A small network was trained on made-up records. Each row is its average activation on records with the value named, seen along a few directions.
Values that are neighbours, or in one group, have similar rows; names and order tell nothing.
In the rows, zero is written as 500.
Random noise pushes rows far along 15 fixed directions. That doesn't count. These rows show it; they differ only by the noise:
[459 171 483 618 330 546 508 623 250 537 555 486 650 681 673 504 533 111
 681 678 615 473 456 677 461 423 367 734 455 545 616]
[496 539 525 504 592 347 374 449 406 516 439 446 609 490 537 500 497 500
 515 548 422 538 431 376 463 669 503 520 587 514 578]
[502 429 482 422 461 349 451 684 322 279 690 461 484 576 450 320 531 535
 669 559 452 590 488 488 501 403 464 536 493 489 466]
[261 339 621 500 495 329 552 674 644 508 518 477 749 624 445 473 460 715
 327 534 655 451 521 444 608 432 444 428 543 451 487]
[452 610 423 547 702 620 429 528 425 346 572 670 514 407 576 364 426 565
 586 477 340 736 554 573 353 557 522 576 487 452 500]
[441 407 639 439 534 271 334 473 499 295 550 382 475 714 448 471 585 565
 351 412 551 214 649 531 297 619 483 172 524 437 558]
[578 500 372 500 191 549 352 367 263 388 567 220 462 490 542 695 722 524
 389 397 317 363 291 470 372 387 813 546 537 403 434]
[454 493 565 407 374 575 591 462 730 450 654 503 240 592 357 542 657 363
 618 406 732 283 487 693 328 495 489 306 394 572 553]
[566 487 378 426 517 429 437 413 517 501 690 453 406 451 423 656 461 780
 691 391 412 533 420 310 641 139 535 585 614 454 166]
[614 519 514 544 528 522 601 528 499 595 547 494 561 405 501 461 427 491
 582 539 589 597 524 472 820 644 398 590 538 550 460]
[572 409 642 412 322 345 561 493 588 587 719 262 552 519 335 552 576 599
 644 401 549 497 259 346 631 385 472 512 726 586 380]
[622 390 346 630 591 538 450 495 429 603 571 450 566 208 486 576 364 824
 605 295 453 477 436 529 463 417 429 633 474 573 481]
[565 466 720 538 483 476 656 511 597 807 267 515 532 502 587 351 447 340
 427 574 481 596 362 442 535 430 342 571 597 603 631]
[509 592 444 562 410 604 535 340 725 387 466 496 365 442 474 607 536 300
 722 406 498 500 397 452 558 509 518 476 368 574 578]
[327 399 403 428 499 381 454 627 467 470 597 676 540 484 566 620 469 515
 554 539 495 479 521 642 317 454 448 447 282 524 580]
[703 556 469 563 386 755 444 406 435 283 681 289 326 488 477 444 647 376
 597 319 488 419 535 623 474 547 590 470 568 486 426]
[593 731 568 535 690 503 474 207 679 381 430 724 398 380 620 551 361 352
 599 357 225 694 576 445 498 782 434 315 424 524 585]


Field Nos:
l8: [491 562 432 388 293 561 640 414 503 492 523 663 302 395 454 624 589 392
 533 430 361 529 296 671 221 536 633 468 220 560 666]
l11: [306 346 450 615 321 663 475 631 510 618 441 342 738 491 582 602 601 473
 361 503 573 406 327 589 316 336 611 644 508 513 600]
l6: [385 289 391 600 476 457 453 589 617 357 325 384 490 585 345 482 479 627
 524 425 688 217 558 467 408 261 446 469 340 517 604]
l15: [678 633 358 496 603 636 411 634 398 487 636 445 471 282 534 432 418 573
 628 463 359 673 583 483 575 358 467 621 596 544 314]
l3: [459 471 384 523 419 412 347 364 481 222 513 391 543 559 443 649 527 437
 715 408 304 548 377 295 475 416 588 536 487 495 484]
l7: [701 559 600 462 450 444 555 610 526 486 382 447 439 377 490 334 444 389
 426 435 415 527 592 532 536 602 359 332 441 633 644]
l16: [610 629 430 281 541 409 469 467 475 741 513 525 320 451 481 667 573 367
 631 598 543 433 510 473 570 559 460 464 478 596 418]
l2: [229 426 532 592 549 527 485 582 439 209 400 524 661 819 409 267 556 505
 416 664 622 543 570 464 424 518 623 586 558 323 544]
l9: [486 469 521 430 579 409 458 636 516 460 598 521 532 488 517 456 466 468
 576 509 536 504 612 556 527 588 366 399 459 557 509]
l14: [581 460 528 470 365 426 505 466 338 370 521 463 370 715 537 443 579 288
 543 664 497 447 539 460 620 442 526 517 493 431 461]
l1: [425 672 520 408 347 673 495 645 690 508 667 441 668 332 579 633 548 310
 494 441 324 747 401 519 444 456 575 461 588 611 463]
l4: [364 405 598 594 351 393 558 334 575 444 460 444 736 609 480 621 508 487
 520 483 417 601 251 296 632 538 600 580 571 446 554]
l12: [448 516 325 427 477 416 452 591 368 687 563 515 558 330 496 670 516 640
 549 598 535 477 371 506 429 485 567 625 423 554 498]
l13: [509 358 560 425 434 346 467 684 450 395 642 376 553 588 367 399 498 654
 485 466 536 442 549 483 461 317 450 420 600 504 419]
l10: [281 608 321 457 613 685 419 635 503 313 768 600 600 594 439 524 537 350
 844 711 654 727 570 493 569 474 576 723 614 458 310]
l5: [429 544 507 419 518 290 579 555 596 495 349 543 509 535 390 469 459 595
 470 597 508 550 486 289 733 496 482 462 398 502 514]
Nos is arranged as a ring.
List every value one step from l15, in the order listed. -> l14, l1
List every value one step from l13, in the order listed. -> l7, l10
List every value one step from l11, in the order listed. -> l9, l12
List every value one step from l5, in the order listed. -> l8, l16

Field Peli:
h5: [558 548 531 450 361 433 580 296 380 707 383 515 409 522 455 599 571 406
 475 659 546 492 253 411 415 623 629 638 551 516 608]
h1: [358 573 628 568 349 735 605 481 701 362 541 515 522 605 565 440 583 349
 361 487 464 586 479 570 426 417 630 440 545 424 495]
h9: [490 522 525 706 549 759 426 422 380 387 442 288 688 626 543 394 617 519
 285 466 558 434 592 543 549 697 655 609 727 352 440]
h4: [624 739 553 406 495 560 462 594 445 777 449 297 475 313 530 445 657 518
 253 540 552 412 445 557 463 713 592 458 630 567 553]
h7: [610 517 584 453 530 441 556 373 633 484 528 464 320 541 410 441 482 571
 622 386 456 514 458 341 655 382 458 422 556 505 373]
h6: [554 629 510 447 510 520 532 469 364 871 314 511 446 478 563 529 551 469
 287 666 431 488 419 485 416 443 574 634 608 496 470]
h10: [645 678 329 441 526 708 426 521 406 398 582 366 290 498 397 494 629 381
 511 549 642 361 704 554 651 609 595 489 517 477 321]
h2: [566 526 557 569 339 612 534 568 646 243 334 266 340 630 423 290 664 134
 569 462 654 346 539 480 634 564 469 390 374 570 683]
h8: [439 566 458 400 496 504 393 533 655 664 334 453 324 500 551 547 594 376
 560 560 519 370 390 463 281 137 494 487 506 581 525]
h3: [399 579 444 403 647 474 497 382 523 732 483 614 487 519 373 601 514 591
 648 660 654 578 364 379 449 514 572 671 660 499 400]
h11: [605 583 316 558 599 509 351 384 369 439 386 295 437 488 361 496 550 673
 586 553 679 330 511 298 641 593 644 651 624 434 431]
h12: [720 554 461 345 369 491 447 472 324 562 697 370 385 468 527 679 636 370
 479 476 553 374 601 598 692 714 534 373 498 509 371]
Peli is arranged as 4 separate groups.
Which other values are in the same group as h1? Give them in the order they are listed. -> h4, h8
Which other values are in the same group as h6? Give them in the order they are listed. -> h10
Which other values are in the same group as h2? Give them in the order they are listed. -> h9, h7, h12

Field Duva:
j3: [509 657 229 553 278 646 471 540 392 420 417 335 640 315 585 638 586 396
 546 560 340 710 300 323 849 478 732 762 424 482 447]
j5: [697 492 487 526 414 390 377 362 594 278 406 204 341 535 378 501 577 340
 751 333 466 333 451 275 608 459 439 382 487 609 543]
j11: [488 438 552 455 712 410 529 271 433 585 450 865 226 642 457 437 391 466
 728 561 406 570 439 536  70 344 406 581 489 488 547]
j2: [602 313 484 433 367 219 454 617 231 311 848 466 594 496 434 505 453 490
 824 517 395 602 402 511 488 537 405 548 490 575 525]
j13: [543 626 557 478 395 414 472 294 488 577 331 505 506 587 704 697 552 185
 386 639 401 491 487 351 699 662 566 438 491 455 520]
j16: [411 371 363 357 462 323 432 636 411 597 467 617 412 491 506 669 556 373
 556 600 658 245 556 709 240 585 389 372 163 627 713]
j12: [506 401 555 388 307 388 538 642 390 609 462 406 544 615 512 478 575 388
 437 618 463 523 400 448 517 294 486 562 565 529 472]
j8: [436 415 441 639 521 601 407 477 469 371 657 519 676 404 610 610 435 572
 516 357 415 520 523 636 309 589 533 499 473 477 546]
j4: [591 377 725 533 433 550 383 561 408 455 553 358 634 630 777 440 542 240
 252 399 321 450 692 667 375 515 386 291 637 483 502]
j1: [459 608 420 517 511 623 511 504 752 488 386 644 534 342 632 672 382 272
 552 412 334 642 574 505 553 458 406 425 326 609 558]
j6: [669 539 532 515 596 677 540 457 418 519 694 582 460 391 599 429 436 435
 621 398 359 709 570 621 567 587 415 553 579 516 387]
j7: [701 666 407 517 682 622 407 338 562 763 383 442 436 258 632 707 436 604
 322 370 453 358 669 490 672 615 474 415 535 514 351]
j9: [309 582 555 524 613 509 428 638 500 336 592 541 690 491 476 298 487 512
 608 557 427 761 388 482 268 590 548 591 631 510 621]
j10: [682 554 415 451 601 603 621 522 363 862 397 621 192 392 401 399 500 534
 523 644 740 350 539 685 390 469 439 635 448 584 533]
j14: [426 552 483 385 402 525 419 566 499 381 602 362 366 529 369 439 762 339
 660 476 578 393 333 628 151 614 592 432 434 605 688]
j15: [441 603 487 306 249 372 403 776 626 376 757 247 670 375 487 646 618 499
 468 450 432 537 439 438 611 467 566 304 529 597 434]
Duva is arranged as a ring.
A walk along Duva starts at j7 and steps to its neighbour j4. Put j13, j16, j8, j14, j15 in the order it reaches them. -> j13, j8, j15, j16, j14
List every value one step from j1, in the order listed. -> j11, j12
List every value one step from j2, in the order listed. -> j9, j10
